A small network was trained on made-up records. Each row is its average activation on records with the value named, seen along a few directions.
Related values have similar rows: they may be neighbours, one step apart, or belong to one group.
Strong random noise was added to every row along 2 fixed directions; ignore it. To show where, here is one row again and again, with new noise each time:
[-686  -33  320  940 -686  357  582 -519  151 -233  -35 -515]
[ -43  150 -381 -385  111  -59 -516  -73 -100  515 -266 -133]
[ 151  251 -488 -491  181  -66 -356  -96 -270  509 -220  -88]
[-736 -110  231  641 -513  227   -4 -339  299   25 -175 -449]


Values of Z:
z9: [ 331  150 -636   33  296   67  477 -158 -321 -484   18  106]
z6: [ 428   75  265  130 -226  357  965 -188 -447 -596  223  125]
z4: [ 342   37  327 -317 -177  146   69  119 -151 -172   74  -81]
z7: [-183 -380  271  271  138 -201 -181  374  539  114  198  273]
z11: [-207 -340  -64 -263  313 -390 -593  623  400  341  258  455]
z5: [ 198 -144   95  -37 -104  -89  352  -53 -193 -393  -11  366]
z8: [ 392  573 -123  684  -66    3  708 -223 -220 -251  187  -15]
z10: [ 116 -230  122 -607  -18 -178 -484   37  143   37 -184 -113]
z1: [-338 -189 -276  -44  483   -4 -854  307  430  204 -220 -305]
z3: [-410 -259  685  529 -205 -102  243 -140  445   52  311  237]
z2: [-249 -233  416  -75 -206  -67 -459   65  408 -234  -93    9]
z12: [-118  243   -3  116  -13  264  174   79 -411  146  -81 -244]
The values of Z form 3 separate groups.
List the group mates of z10, in the order listed.
Answer: z6, z4, z5, z2
List the group mates of z1, in the order listed.
Answer: z9, z8, z12

Values of T:
t4: [-172   82   13 -380  -81  136 -770   58   41  560 -483 -300]
t12: [-169   60 -420 -341  118  234 -663  309 -136  -73 -205 -293]
t9: [-774 -320  812  844 -314   53  214  -90  651 -296  178   12]
t5: [ 702  647 -846 -227  522  -36 -233 -103 -368  316 -114   -3]
t2: [196 193 -92 464 -79 -59 632 145 -62 184 187 190]
t3: [-425  -53  233  405  184   71 -228  -53 -140  333 -143 -496]
t8: [ 140   18 -269 -227   21 -224   19   41  158  213  200  464]
t7: [-196 -464  223 -696  129  -50 -799  253  258  145 -255   45]
t10: [-475 -381  385  428 -131  -38  -93   32  425 -427  119  214]
t1: [ 752   84 -113 -771  352 -136  -87   -5 -314  -67 -140  108]
t6: [-325  -89   66  394  -48 -131  361 -138  -13   57  204  220]
t11: [ 733  142 -155 -358 -403  -11  850 -194 -338 -573  263  -50]
The values of T form 3 separate groups.
List the group mates of t7, in the order listed.
Answer: t1, t11
List the group mates of t3, in the order listed.
Answer: t4, t12, t5
